These are the activations of a small neural network, seen along a few directions. Each row is one input.
Each table varies a few parts of the input and shows all the possible inputs, shuffled.
A made-up example of a description, with smaller parts first: one of 2 separate values, together with either a single point or one of 11 places along a line or (one of 4 places along a line, together with one of 5 places around a ring).
Shared parts are said once, and a part with two or three values counts as separate values.

Other details of the inputs shift rows strongly along two fixed directions, in all tables alike. That doesn't count.
To show where, the next rows are all for the same input, with only those details redrawn:
[ 17 -51 -18  19 -20 -24  28 -46  18 -46  42 -55]
[ 10   0  -8 -28 -15 -11 -10  23  11  28 -14  14]
[ 32  -8   6  21   2  11   2 -11 -16 -12  -1  23]

Table:
x1: [ 28  -6   7  18   1  19   5 -13  -9 -14  -1  25]
x2: [ -1 -28 -22  20  -5  -4  17 -30   1 -26  21 -22]
x3: [ -1 -47 -13  22 -11 -16  35 -58  20 -33  47 -56]
x4: [ -9   4  -4 -26  -6  -2  -5  10  13  42 -11  12]
x5: [ -2  21  21  22  21  16  -3  -3 -25 -21  13   3]
x6: [ -8   6 -10 -25  -4  -4  -3  15  12  39  -8  13]
x7: [  0  19  24  18  28  13  -5  -4 -18 -27  12   8]
x8: [ -1   9  18  22  28  18  -4   1 -28 -25  -2  -1]
x9: [-19 -46 -35 -24 -38 -47  12 -12  36  -6  23 -66]
x10: [ -6  16  19  18  29  17 -12  -8 -24 -27   6   4]
x11: [ 31  -9   5  23   1  12   1 -11 -17 -11  -1  22]
x12: [-17  18   7 -27   9  -7 -11  39   4  17  -9  -8]
x13: [  5  34   8  38  12   7   6 -16  -9 -15 -18   1]
x14: [  0 -46 -27  25 -14 -19  35 -44  18 -44  47 -53]
x15: [-19 -33  -5  19  10 -19  17 -39  12 -62  42 -76]
x16: [-21 -37 -40 -26 -30 -42  24 -11  46  -5  34 -61]
x17: [ -7   2 -13 -20 -17 -12  -6  26   8  27 -14  17]
x18: [ -5   2 -13 -20 -17 -13  -4  27   9  27 -12  19]
x19: [ -8  -1  -7 -29 -15   4 -10  14  14  29 -21  12]
x20: [  0  16  21  21  21  17   1   1 -27 -24   4   1]
x21: [-29  26   5 -29   6  -3 -21  27  -3  18  -7  -9]
x22: [ -4   3 -12 -22 -16 -15  -2  27  10  26 -12  20]
x23: [ 10  -4   9  23  11  20   5 -25 -16   2   1  21]
x24: [  2  13  22  23  30  13  -4   1 -17 -27   5   6]
x25: [ 10  -5  11  23   5  22   6 -23 -12  -2  -2  22]
x26: [ 11  -3  -6  27   8  17   5 -12 -18  -9   1  24]
x27: [  1  10  19  23  27  17  -3   3 -26 -24   1   0]
x28: [ 19  -6   9  21   0  23   7 -16  -7 -10  -1  25]
x29: [  7  36  10  36  12   4  11 -15  -7 -17 -15   4]
x30: [-22  20   8 -27  13  -8 -19  33   9  14 -11  -5]
x31: [-10   0 -16 -22 -16 -11  -9  24   4  26 -18  15]
x32: [ -7   5  -2 -28  -6  -5  -1  11  15  41  -9  14]
x33: [-25  28   7 -28   5  -4 -18  30   1  19  -3  -8]
x34: [ 26  -8   5  20   1  22   1 -14 -11 -12  -4  22]
x35: [  1   0  -8 -21 -18 -15  -8  26   8  29 -14  15]
x36: [-36 -20 -16 -31 -18 -40  17   1  35 -18  35 -86]
x37: [  1  -1  -9 -30 -16   1 -12  18  14  28 -19  12]
x38: [ 18  -7   9  21   0  25   4 -17  -8 -10  -4  23]
x39: [  5  -2 -10 -27 -16  -8 -16  20   7  29 -18  10]
x40: [-22  29   9 -29   5  -7 -14  31   4  18   0  -5]
x41: [-25  25   8 -30  10  -6 -22  29   7  15  -4  -4]
x42: [ -1  18  23  20  27  14  -7  -4 -19 -26  12   7]
x43: [ 13  -3  -5  27   8  17   7 -10 -17 -10   2  24]
x44: [  9  -5   8  22  12  20   4 -27 -18   1  -2  20]
x45: [-19  17   7 -27   9  -5 -14  38   3  17 -12  -9]
x46: [ 22  -9   3  18   2  23  -1 -17 -15 -13  -8  20]
x47: [-10   2  -1 -25 -12   0  -5  12  16  38 -14  13]
x48: [ -8   3   0 -25 -12  -1  -3  13  17  38 -12  15]
x49: [  0  33   5  36  13   8   3 -19 -14 -16 -22  -1]
x50: [ 26 -11   1  21   2  15  -4 -14 -22 -12  -7  19]
x51: [-26  22   5 -30   6  -3 -14  32  -4  15 -14 -10]
x52: [ -2  -2 -10 -21 -18 -13 -12  24   5  29 -17  13]
x53: [  8  -7  10  22   6  22   4 -24 -14  -3  -5  21]
x54: [ -2  16  20  21  22  18  -1   0 -29 -24   3   0]
x55: [ 15  -7   7  21   1  25   3 -18 -10 -10  -5  22]
x56: [ -5 -44 -31 -30 -37 -45  15 -12  44  -6  28 -64]
x57: [-15 -45 -33 -23 -40 -48  15 -10  40  -5  26 -64]
x58: [-27  24   7 -31  11  -5 -23  27   5  15  -5  -5]
x59: [ -9   5 -11 -25  -4  -3  -5  14  11  39 -10  12]
x60: [ 27  -7   6  20   1  21   4 -13 -10 -12  -2  23]
x61: [ -9   1 -15 -20 -16 -11  -8  25   6  27 -16  16]
x62: [-17 -41 -26 -32 -37 -34  22 -18  54  -5  28 -62]
x63: [  7  -2  -9 -27 -16  -8 -14  22   9  30 -17  11]
x64: [-19  41  -6 -11  -4 -13  -7  15  15  24 -32  -9]
x65: [-15  42  -4 -11  -5 -16  -3  18  18  24 -29  -6]
x66: [-11   5 -12 -25  -4  -2  -7  13   9  39 -12  11]
x67: [ -5  20  19  22  22  18  -7  -5 -27 -21  10   1]
x68: [ 16   0   4  23  14  16  11 -19 -14  -3   6  24]
x69: [  3  14  24  21  31  11  -2   0 -16 -28   6   8]
x70: [  3  18  23  20  22  14   5   2 -24 -26   7   4]
x71: [ -9 -32  -2  20   5 -21  28 -30  11 -60  48 -75]
x72: [  8 -23   4  23  -4   3  23 -37   6 -20  22 -10]
x73: [ 25  -7   6  27  -1   5   6  -8 -18 -13   0  26]
x74: [-24  19   7 -28  13  -7 -20  32   7  14 -12  -6]
x75: [  9  -4   0  23  14  20   4 -22 -20  -2  -1  20]
Question: Changing only one part turns x51 into x20. The same change can be made to x49. Which row results?
Answer: x13
Question: What do these inputs look like to the network?
Answer: one of 5 places along a line, together with either a single point or one of 5 places around a ring or one of 9 places around a ring
Question: Start at x34 and move only the place on the ring of 9, one step at a time. The first step leads to x63. Which rows follow, in order?
Answer: x57, x17, x43, x59, x4, x47, x38
Question: Start at x36 and move only the place on the ring of 5, one step at a time. The first step leads to x5. Which rows follow, in order?
Answer: x42, x24, x12
Question: Change only the place on the line of 5 in x69. List by row number the other rows that result.
Answer: x15, x24, x30, x74
Question: Start at x74 and move only the place on the ring of 5, one step at a time. The first step leads to x27. Which rows follow, in order?
Answer: x54, x67, x58
Question: Change only the place on the ring of 9 in x73. List by row number the other rows that result.
Answer: x1, x16, x22, x32, x56, x62, x68, x72
